A small network was shown many inputs. Here are its activations along a few directions, one row for each input.
In each table, some parts of the input vary, and every possible input appears once, in random order.
A made-up example of a description, with smaller parts first: one of 5 places around a ring, together with either a single point or (one of 2 separate values, together with one of 4 places along a line) or one of 9 places around a ring.
Shared parts are said once, and a part with two or three values counts as separate values.
In the rows, zero is written as 128.

Other details of the inputs vary at random and push rows far along three fixed directions, the same in every table; ignore that.

Table:
r1: [118 137 106 192 118 144  77 107 112  78 139]
r2: [139 129 112 187  83 141  64 121 125  92 154]
r3: [ 77 104 168 144 166  97 125 120 112 167  91]
r4: [116 138 109 137 138 189 158 105 155 154 135]
r5: [149 145 121  95 108  94 145 146 118 113 139]
r6: [135 136 138 115 126 189 150 107 168 134 145]
r7: [ 89 117 125 201 102 149  67 136 112  84 145]
r8: [ 53  77 139  98 152 111 120 139 137 151 130]
r9: [131 143 119 117 124 185 154  88 162 166 132]
r10: [147 119 146  91 116 102 147 178 120 106 147]
r11: [160 132 129  97 111  91 150 174 135  92 149]
r12: [ 70 100 183 118 153  98 139 140 137 172 128]
r13: [121 140 107 160  66 150  87 119 138  82 164]
r14: [142 124 141 114 130  77 130 141  97 120 101]
r15: [ 16  89 139 114 178  86 113 140 127 169 115]
r16: [104 152  97 180  98 129  80 115 113  97 131]
r17: [157 125 126 120 145 187 156 106 135 151 102]
r18: [146 119 148  82 107  79 151 160 117 111 143]
r19: [ 78 127 147 130 166  97 155 147 141 152 123]
r20: [175  97 105  57 117 103 130 153 113 106 121]
r21: [127 143 106 190  96 141  65 111 118 100 128]
r22: [111 109 154 122 155 105 147 117 109 155  93]
r23: [128 116 130 143 142 178 152 105 155 145 119]
r24: [171 147  93 113 144 191 177 102 142 153 114]
r25: [136 154 132 111 126  99 130 156 127 102 142]
r26: [165 130 145 107 125 109 132 151 118  98 129]
r27: [142 114 144 123 133  93 125 148 104  92 140]
r28: [144 140 130  97 124  99 145 171 116 113 139]
r29: [133 111 135 125 126 192 154  79 146 159 117]
r30: [106 123 121 179  88 141  78 113 118  93 139]
r31: [119 127 120 192  91 144  64 117 125 101 150]
r32: [ 67 113 173 157 182 103 117 127 115 148  94]
r33: [ 47  89 176 157 198  75 136 146  96 167  86]
r34: [183 128 123 109 113 192 149  92 152 152 125]
r35: [153 123 131 136 145 167 138  90 142 170 109]
r36: [159 144 117 109 130 107 139 162 105 113 120]
r37: [109 137 111 176  91 151  81 123 134  65 180]
r38: [ 89 143 112 200 118 116  65 122 118 118 138]
r39: [154 154 133 103 143  85 137 156 111 111 116]
r40: [148 111 127 122 143 192 169 104 143 155 117]
r41: [168 134 120 130 133 180 138  84 146 162 109]
r42: [131 137 125 126 137 180 149  91 166 178 139]
r43: [151 112 154 101 121  74 132 156 104 120 120]
r44: [170 131 119 100 102 115 148 167 125  93 152]
r45: [140 143 114 124 158 178 159  89 143 148 125]
r46: [111 134 123 172  84 131  74 132 137  99 169]
r47: [132 128 118 148 153 172 149  98 149 147 101]
r48: [139 109  81 108 138 195 123  81 145 148 100]
r49: [200 158 112  81 100  97 144 155 129 115 147]
r50: [196 134 129  85  94 106 139 154 136 113 158]
r51: [ 55 119 156 155 164  90 118 127 113 166 103]
r52: [ 86 129  65 158 114 126  58 127 114  94 128]
r53: [152 148 121  92 106  93 143 145 121 115 137]
r54: [152 148 127 100 112  93 133 151 125 125 139]
r55: [111 137 125 135 162 110 151 137 131 143 108]
r56: [133 123 137 109 117 187 156  94 167 160 138]
r57: [184 151 117  76 125  99 162 152 122  97 151]
r58: [ 80 123 157 132 169  92 134 130 118 177 102]
r59: [107 131 145 132 157  97 129 131 120 165 111]
r60: [166 147 116  97 117  86 144 145 102 112 118]
Each input here is: one of 5 places around a ring, together with either a single point or one of 5 places along a line or one of 6 places along a line.
Question: The inputs of r58 and r21 match in every part but the place on the ring of 5. If r52 is changed in the same way as r58 into r21, which row does it become?
Answer: r48
Question: Which other rows does r33 become when the place on the line of 5 takes its other values? List them by row number.
Answer: r1, r17, r32, r47
Question: Which other rows does r13 become when the place on the line of 6 takes its other values? List them by row number.
Answer: r12, r18, r46, r50, r56

Table:
r61: [ 98 112 130 134 155  91 108 119 103 142 101]
r62: [121 111 154 122 120  87 118 145 107 123 126]
r63: [108 146 120 193  71 110  62 126 115  82 149]
r64: [155 167  90 131  85 171 113 107 160  95 162]
r65: [129 129  95 155 141 219 111  78 145 136 106]
r66: [ 90 111 137 186 110 132  60 133 116  87 141]
r67: [130 129 154 129 133 178 160  92 156 167 119]
r68: [141 119 121  66 133 135 165 126 141 150 128]
r69: [ 87 105 133 107 149 138 127 122 143 143 126]
r70: [167 157  65 182 103 199  75  99 158 155 133]
r71: [162 136 120  96 134 150 170 134 153 126 158]
r72: [ 83 109 133 163 157  97 121 135 103 140 104]
r73: [178 134  94 113 123 155 128 122 116 111 110]
r74: [176 141  87 121 118 157 109 111 124 103 114]
r75: [ 91 110 137 103 150 158 164 116 143 174 126]
r76: [181 171  91 143 106 167 120 109 134 101 127]
r77: [ 90 132 148 142 164 101 135 127 116 154  96]
r78: [123 158  85 155  88 199 110  83 169 116 156]
r79: [153 135 133  56 123  68 166 162 122 132 127]
r80: [152 108 170  93 138  79 175 164 114 143 118]
r81: [115 135 143 155 123 188 138  73 163 163 128]
r82: [122 118 127  86 125  86 133 169 111 112 136]
r83: [ 91 119 130 190  94 125  63 136 106  88 145]
r84: [107 129  96 128 114 191 126  78 164 148 140]
r85: [160 172  78 146  79 179 102 101 155  86 183]
r86: [106 130 126 178  82  93  70 130 104  91 148]
r87: [ 69 115 115 153 111 111  76 137 119 100 147]
r88: [143 134 125 168 105 194 131  99 159 123 142]
r89: [182 131 109  83 138 102 132 129 114 118 101]
r90: [ 56 123 147 197 170 128 108 121 126 140 111]
r91: [133 113 143  79 177 121 178 116 119 187  81]
r92: [177 164  82 136  97 165 123 106 126 111 119]
r93: [ 29 103 148 143 156 140 130 107 141 178 126]
r94: [207 138  81  76  84 140 148 149 138  85 151]
r95: [184 134 112  83 134 112 153 146 104 123 101]
r96: [132 138 115 106 110 138 144 144 136 122 137]
r97: [ 45 114 104 202 104 146  76 123 133 104 158]
r98: [157 135  99 129 109  76  88 156  85  77 118]
r99: [144 126 139  85 152 153 189 129 163 155 132]
r100: [107 121 133 134 149  90 127 146  93 136 102]
r101: [132 121 135 155 132 186 112 103 172 204 135]
r102: [195 133  88 111 125 155 130 122 129  99 115]
r103: [154 146 119 100 127 162 158 130 148 125 158]
r104: [199 146  92  83 117 115 144 120 114 121 107]
r105: [180 119 130 109 111 157 166 120 137 137 132]
r106: [206 163 108  93 133 111 157 128 118 118 128]
r107: [143 157 102 151 119 142 118 101 131 123 116]
r108: [ 59 124 144 149 137 117 119 146 132 128 137]
r109: [111 128 117 135 130 186 153 106 170 145 139]
r110: [141 100 136 131 132 189 146  94 151 150 126]
r111: [121 111 129  76 148 128 145 117 147 148 125]
r112: [132 118 149 117 110  58 107 150 100 109 130]
r113: [103 102 130 144 159  95 115 140 104 127 102]
r114: [111 118 174 116 136  93 147 143 117 152 114]
r115: [198 141 158  79 125  91 166 153 117 120 144]
r116: [124 150 137 175  90  92  73 139 114  77 156]
r117: [ 71 125 159 120 154 105 139 142 138 147 132]
r118: [102 114 188 131 166  99 151 146 117 152 134]
r119: [ 63 132 106 205 124 131  70  94 112 127 119]
r120: [154 137 132 131 150  62 135 171  96  99 128]
r121: [151 109 155  97 122  58 110 170  97  95 127]
r122: [ 94 127 157 138 185 144 155 114 131 173  96]
r123: [ 98 125 160 100 159 116 161 150 140 150 129]
r124: [104 106 148 149 115  92  89 139 105 109 131]
r125: [118 103 191 114 181 116 184 134 136 176 127]
r126: [199 131  97  55 103 131 151 155 126  98 145]
r127: [124 152  96 160 123 188 123  71 145 150 108]
r128: [115 126 131 174  84  98  78 155  95  80 149]
r129: [114 117 118 114 114  86  90 175 109  75 148]
r130: [165 130 120  75 117 105 170 163 134 120 136]
r131: [149 157  84 126  77 172 119 117 147 102 152]
r132: [206 165 112 129  82 148 121 115 136  89 166]
r133: [ 91 122 129 166 156 145 135 112 129 156  99]
r134: [168 115 140  90 130 145 142 104 141 141 121]
r135: [ 54 122 116 186 123 124  55 144 152 160 155]
r136: [128 138 146 160 123 195 132  99 154 136 139]
r137: [106 100 156 136 135 135 120 126 121 137 120]
r138: [119 108 183 121 167 137 178 124 150 170 119]
r139: [156 153 100 140 116 159 130 121 120 119 111]
r140: [145 140 151 131 122 153 140 113 144 134 133]
r141: [156 124 103  73 119 155 149 106 149 139 134]
r142: [135 155 111 151 139 171 129  82 146 144 115]
r143: [135 119 154 119 108  60 120 164  94 110 131]
r144: [128 130 147 142 109 120 124 144 117 117 129]
r145: [131 127 168 124 127  84 137 164 111 118 127]
r146: [131 134 143  83 151 126 170 133 142 151 145]
r147: [119 120 114 151 132  81 101 155  95  99 112]
r148: [145 114 137 136 101  76 104 166 101  83 140]
r149: [ 97 125 160 127 195 124 164 111 125 185 104]
r150: [161 112 133 130 102  75  92 173 104  65 142]
r151: [140 126 141 114 164 103 168 144 121 147  96]
r152: [101 139 130 165 139 100 108 147 105 113 111]
r153: [108 102 153 127 137 131 124 102 131 155 118]
r154: [ 91 102 121 132 125  98 105 155 122 102 143]
r155: [133 132 154 109 181 103 167 142 111 155 108]
r156: [166 133 118  88 144 126 169 118 115 158  97]
r157: [ 47  83 147 136 171 140 125 124 148 155 125]
r158: [121 133 113 111  95  60 104 163 104  93 150]
r159: [ 48 118 154 138 159 149 145 108 157 177 124]
Question: Describe the family of inputs behind these rows.
Answer: one of 3 separate values, together with either a single point or (one of 4 places along a line, together with one of 8 places along a line)
Question: The inputs of r159 and r67 match in every part but the choice among 3 separate values. If r68 is changed in the same way as r159 into r67, which row does it become?
Answer: r62
Question: The inputs of r79 and r127 match in every part but the choice among 3 separate values. If r85 is changed in the same way as r79 into r127, which row does it become?
Answer: r106
Question: The inputs of r138 and r99 match in every part but the choice among 3 separate values. If r137 is changed in the same way as r138 into r99, which row does it become?
Answer: r126
Question: Which other rows does r77 become when the place on the line of 8 takes its other values? List them by row number.
Answer: r74, r76, r91, r92, r98, r149, r156
Question: Which other rows does r100 become when the choice among 3 separate values takes its other values? List them by row number.
Answer: r75, r128
Question: Which other rows does r144 become when the place on the line of 4 takes its other values? List them by row number.
Answer: r63, r80, r114
Question: Start at r134 and move only the place on the line of 8, one step at a time. The first step leads to r153. Which rows follow, in order?
Answer: r112, r86, r63, r81, r116, r132
